A small network was shown many inputs. Here are its activations along a few directions, one row for each input.
In each table, some parts of the input vary, and every possible input appears once, in random order.
Descriptions start from the smaller parts, as in this example, which fits no table here: one of 4 places along a line, together with either a single point or one of 11 places around a ring or (one of 3 separate values, together with one of 8 places around a ring).
Shared parts are said once, and a part with two or three values counts as separate values.
In the rows, zero is written as 128.

Other details of the inputs shift rows strongly along two fixed directions, in all tables alike. That doesn't count.

Table:
r1: [131 109  99 137 121 149  81 119 134 138 139]
r2: [155 140 157 133 157 119 186 130 120 158 135]
r3: [146 146 122 161 140 127 184 119 126 133 137]
r4: [121 137 115 108 134 143  85 119 113 132 146]
r5: [ 74 129 167  98  56  71 103 146 148  30  58]
r6: [ 85 118 200 127  76  43 193 150 156  60  44]
r7: [124 140 118 105 132 141  85 120 111 129 146]
r8: [126 147  98 121 123 141  96 120 119 108 144]
r9: [113 129 114 115 136 138  86 122 121 134 140]
r10: [122 144  98 126 119 146  92 115 120 111 145]
r11: [147 129 156 141 156 116 189 131 127 159 133]
r12: [120 108  95 130 117 163  88 130 137 142 128]
r13: [148 138 144 146 154 118 188 126 121 154 136]
r14: [117 128 125 101 140 137  85 127 118 139 142]
r15: [119 109  85 135 111 159  97 127 145 128 126]
r16: [122 102  99 121 130 162  81 140 134 149 129]
r17: [157 153 139 143 145 124 188 125 115 136 141]
r18: [117 140  96 133 119 142  86 112 128 121 143]
r19: [157 111 126 175 129 119 195 122 152 133 124]
r20: [124 144 109 114 125 141  88 119 112 119 145]
r21: [156 143 159 130 152 118 190 133 119 153 137]
r22: [157 100 147 155 152 128 193 153 142 168 116]
r23: [160 150 148 136 149 120 190 131 114 144 140]
r24: [143 139 135 159 144 120 188 123 126 146 137]
r25: [129 139 126  86 140 141  86 128 112 130 145]
r26: [ 66  74 193 100  68  69  97 160 165  62  43]
r27: [123 140 104 118 127 142  88 117 114 125 148]
r28: [127 102 109 128 133 147  77 121 132 143 136]
Each input here is: one of 4 places along a line, together with either one of 2 separate values or one of 5 places along a line.
Question: The inputs of r28 and r26 match in every part but the place on the line of 4. If r7 is changed in the same way as r28 into r26, which row does it become?
Answer: r21
Question: Which other rows does r27 become when the place on the line of 5 takes its other values? List them by row number.
Answer: r6, r17, r20, r24
Question: Start at r18 and move only the place on the line of 5, one step at a time. The first step leads to r3. Which rows follow, in order?
Answer: r10, r8, r5
Question: Start at r15 and move only the place on the line of 4, one step at a time. The first step leads to r12. Which rows follow, in order?
Answer: r16, r22

Table:
r29: [142 113 177 144 132  97 202 145 143 140 103]
r30: [103 121 117 101 125 138  70 127 126 119 131]
r31: [126 139 109 130 140 139 109 117 120 137 149]
r32: [151 157 118 133 145 134 150 118 107 134 156]
r33: [110 141 108 112 111 128  74 119 120  99 140]
r34: [161 119 117 145 160 156 134 116 121 179 159]
r35: [132 122 172 151 126  90 206 139 143 131  98]
r36: [ 85 136 125  72  99 126  36 133 121  86 117]
r37: [150 146 114 140 157 144 142 117 113 154 159]
r38: [156 127 109 152 158 148 134 114 121 167 159]
r39: [ 86 103 142 132  74  93 143 147 165  75  65]
r40: [160 129 121 130 166 163 137 123 115 179 162]
r41: [110  91  91 130 109 164  58 136 143 133 121]
r42: [102 124 109 117 116 128  73 121 128 108 130]
r43: [133 139 173 138 126  89 209 139 132 116 103]
r44: [117 119 126  89 133 147  64 133 123 131 136]
r45: [153 118  84 163 148 172 137 124 136 169 151]
r46: [138 103 173 155 124  91 202 140 148 136  93]
r47: [116 118 142 147  86  94 183 137 156  76  81]
r48: [152 143 122 124 166 150 141 125 109 167 159]
r49: [154 156 114 140 144 139 149 114 108 139 158]
r50: [ 88 116 178 100  93  80 139 149 144  84  69]
r51: [ 92 146 124  75  90 123  39 131 115  74 116]
r52: [156 147 106 151 143 140 142 107 114 137 159]
Question: What do these inputs look like to the network?
Answer: one of 4 places along a line, together with either a single point or one of 5 places along a line
